These are the activations of a small neural network, seen along a few directions. Each row is one input.
In each table, some parts of the input vary, and every possible input appears once, in random order.
Descriptions start from the smaller parts, as in this example, which fits no table here: one of 2 separate values, together with either a single point or one of 11 places along a line or (one of 6 places along a line, together with one of 8 places around a ring).
Shared parts are said once, and a part with two or three values counts as separate values.
In the rows, zero is written as 128.

Other details of the inputs shift rows strongly along two fixed directions, in all tables alike. That doesn't count.

Table:
row 1: [157 108 142 155  84 107 166 129 136 150  65]
row 2: [119 178 137 145 119 115 136 130 129 123 147]
row 3: [118  76  99  45 193 158  91 120 107 110 158]
row 4: [152 105 117 136 110 101 161 124 121 131  72]
row 5: [113  63 114  50 200 162  96 120 103 108 155]
row 6: [111  68 118  54 201 153 102 119  98  90 159]
row 7: [102 227 183 161 109 156 104 146 139 120 215]
row 8: [159 104 120 138 102 109 157 125 134 144  81]
row 9: [159 122 141 162  75 103 163 136 140 149  68]
row 10: [150  88 128 135 103 112 161 126 124 152  51]
row 11: [ 97 241 162 157 125 147 103 138 142 132 208]
row 12: [149 102 127 136 106 102 157 131 120 127  67]
row 13: [156 108 120 146 116 101 165 116 144 151  78]
row 14: [ 77 232 126 210  93 162  83 152 164 113 219]
row 15: [121 176 151 146 100 135 120 144 129 135 139]
row 16: [119  81 102  50 196 148  99 115 122 109 171]
row 17: [114  79  95  48 198 148  99 116 113 116 158]
row 18: [120 174 139 146 132 119 135 125 132 123 146]
row 19: [118 165 156 141 113 130 128 135 122 116 141]
row 20: [149  64  81 198  84  94 134 111 142 162  64]
Each input here is: either one of 2 separate values or (one of 3 separate values, together with one of 6 places along a line).
- Which other rows does row 5 become when the choice among 3 separate values takes its other values? List them by row number. => row 6, row 7
- Which other rows belong to the same alternative as row 20? List them by row number. => row 14

Table:
row 21: [114 131 130 104 163 140 114 126 119 103 172]
row 22: [145 134 139 154  82 117 156 139 134 153  76]
row 23: [126 128 135 120 144 126 123 120 124 123 152]
row 24: [149 128 135 148 108 112 154 122 137 150 104]
row 25: [133 165 157 170  90 112 139 131 133 137 122]
row 26: [146 138 135 151 104 115 161 128 145 146 102]
row 27: [116 164 124 227  75 126 129 135 158 153 119]
row 28: [123 111 110 103 155 119 119 114 117 127 132]
row 29: [114 156 127 114 146 133 106 122 128 133 166]
row 30: [138  64 112  81 161 135 132 125 121 110 102]
row 31: [151  59 119  97 147 121 136 118 122 136  88]
row 32: [114 158 148 111 135 152  95 138 118 127 174]
row 33: [106 170 123 113 152 144 110 133 129 110 172]
row 34: [137 155 109 221  50 106 131 139 157 148 111]
row 35: [106 171 124 105 152 149 102 128 133 121 183]
row 36: [148  47 111  99 151 114 146 119 114 117  75]
row 37: [107 175 153 112 137 160  98 137 136 114 191]
row 38: [130  71 114  90 150 132 126 124 103 111 101]
row 39: [123 132 114 123 144 121 131 124 120 118 127]
row 40: [143 145 137 163  97 109 169 132 141 137  95]
row 41: [138  62 112  94 135 125 146 130 115 125  74]
row 42: [107 154 148 113 138 148  92 133 112 115 176]
- What do these inputs look like to the network? => either one of 2 separate values or (one of 4 places along a line, together with one of 5 places around a ring)
- Which of the alternatives is row 35? => one of 4 places along a line, together with one of 5 places around a ring
- Which other rows does row 35 become when the place on the ring of 5 takes its other values? List them by row number. => row 28, row 29, row 33, row 39
